Each row below holds a small network's activations on one input, seen along a few directions.
Each table varies a few parts of the input and shows all the possible inputs, shuffled.
Descriptions start from the smaller parts, as in this example, which fits no table here: values(2) and (point or line(9) or (line(4) and ring(5))).
Shared parts are said once, and a part with two or three values counts as separate values.
(in the rows, 128 means zero)

Other details of the inputs vary at random and push rows far along three fixed directions, the same in every table; ignore that.

Rows:
x1: [200 125 173  77 114 138 110  51  85  98 107]
x2: [ 52 117  88 167 134 135 132 178 148 129 151]
x3: [ 58 183 102  90 107 144 130 155  79 143 104]
x4: [ 82 171 120 125  69 173 170  42 121 132 162]
x5: [ 39 136  80 180  82 145 158 105 147 110 177]
x6: [ 65 123  89 142 124 175 125 171 125 167 132]
x7: [ 46 128  88 185 148 127 130 173 158 140 147]
x8: [201 102 140 160 162 123  89 128 155 124 142]
x9: [173 147 155 101 131  81 136 118 103 119 103]
x10: [ 90 193 115 126  44 128 196  69 140 116 151]
x11: [140  54 133 189 194 127 106 164 187 135 154]
x12: [165 107 152 124 132 101 113  85 120  74 130]
x13: [ 66 133  88 193 122 109 155 192 167 160 146]
x14: [146  85 143 133 193  97  93 184 137 108 116]
x15: [111 218 124  36  66 135 164 123  66 141  81]
x16: [170  81 136 160 191 100 100 213 163 179 107]
x17: [ 69 146  97 103 121 142 117 183  92 135 108]
x18: [185 120 160  56 139 142  94 122  71 125  83]
x19: [123 180 123  90  78 148 157 112 117 168 108]
x20: [184 138 170  58 154 133  96 115  79 138  77]
x21: [180 122 144 178 114  98 136  50 172  58 188]
x22: [150 105 131  94 160 145  82 178  90 151  82]
x23: [183 104 159 160 115 116 173  45 200 107 176]
x24: [134  96 133 135 153 145 114 142 137 134 132]
x25: [130 113 126  89 160 118  88 192  90 122  87]
x26: [187 103 159 176 122 100 164  37 181 116 179]
Each input here is: values(2) and (point or line(4) or line(8)).
- The inputs of x25 and x18 match in every part but the values(2) part. If x13 is changed in the same way as x25 into x18, which row does it become? => x16
- Which other rows does x20 become when the line(8) part takes its other values? List them by row number. => x1, x4, x6, x11, x18, x22, x24

Rows:
x27: [170 154 152  46 149 140  95 146 100 141  60]
x28: [204 165 147  67 119 127  99 133  86 160  69]
x29: [136 104 145 156  85  96 168  46 155  65 159]
x30: [127 120 129 153 158  91 144 161 178 123 131]
x31: [139  97 146 130 187 131  88 123 131 114 119]
x32: [ 69 148  79 176  28 174 171  53 136 123 181]
x33: [166 124 156 114 161 128 101 123 109 103 148]
x34: [ 15 147  71 149  84 139 167 163 134 127 146]
x35: [118 118 114 159 171 102 107 193 122 137 145]
x36: [168 162 149  58 139 122  97 150  92 159  42]
x37: [120 209 119  53  11 141 164  61  37 117 109]
x38: [196 171 173  52  97 154 113  16  55  96 122]
x39: [176 140 142 173  88  93 169  53 174 110 173]
x40: [ 60 174  65 157 115 137 148 219 144 185 138]
x41: [180 119 143 126 166 125 110 167 157 128 133]
x42: [104  86 126 145 153 132 121 158 162  91 144]
x43: [122 115 131 146 170 124 125 172 183 124 131]
x44: [173  93 166 111 163 126 150 152 147 181 107]
x45: [173 101 140 119 134  98 120 147 121  91 138]
x46: [120  88 123 133 137 147 114 120 148 101 129]
x47: [162  89 136 117 152 131  98 172 131 101 133]
x48: [130 112 115 182 143 132 104 120 131 146 144]
x49: [ 63 199  88 120  78 141 137 138  59 170 120]
x50: [152  60 156 106 154 130 137 160 128 158 112]
x51: [106 102 128 191 160  88 129 123 156 116 146]
x52: [ 23 125  57 161 109 165 120 197 127 172 103]
x53: [ 74 137  82 160  61 186 152  81 142 119 180]
x54: [ 63 199 117  37 129 162 107 170  40 149  75]
x55: [136  97 171 142 118 129 181  28 141 134 178]
x56: [158 128 121 151 135 149 121 125 170 143 147]
x57: [121 120 119 160 159  90 126 187 170 153 101]
x58: [157 117 172 139 138  82 153  43 143  59 167]
x59: [145 105 146 133 172 113  89 123 115 129  95]
- What do these inputs look like to the network? => values(3) and (point or (values(2) and ring(5)))
- The inputs of x58 and x30 match in every part but the values(3) part. If x35 is changed in the same way as x58 into x30, which row does it become? => x40
- Which other rows does x37 become when the ring(5) part takes its other values? List them by row number. => x32, x45, x47, x53
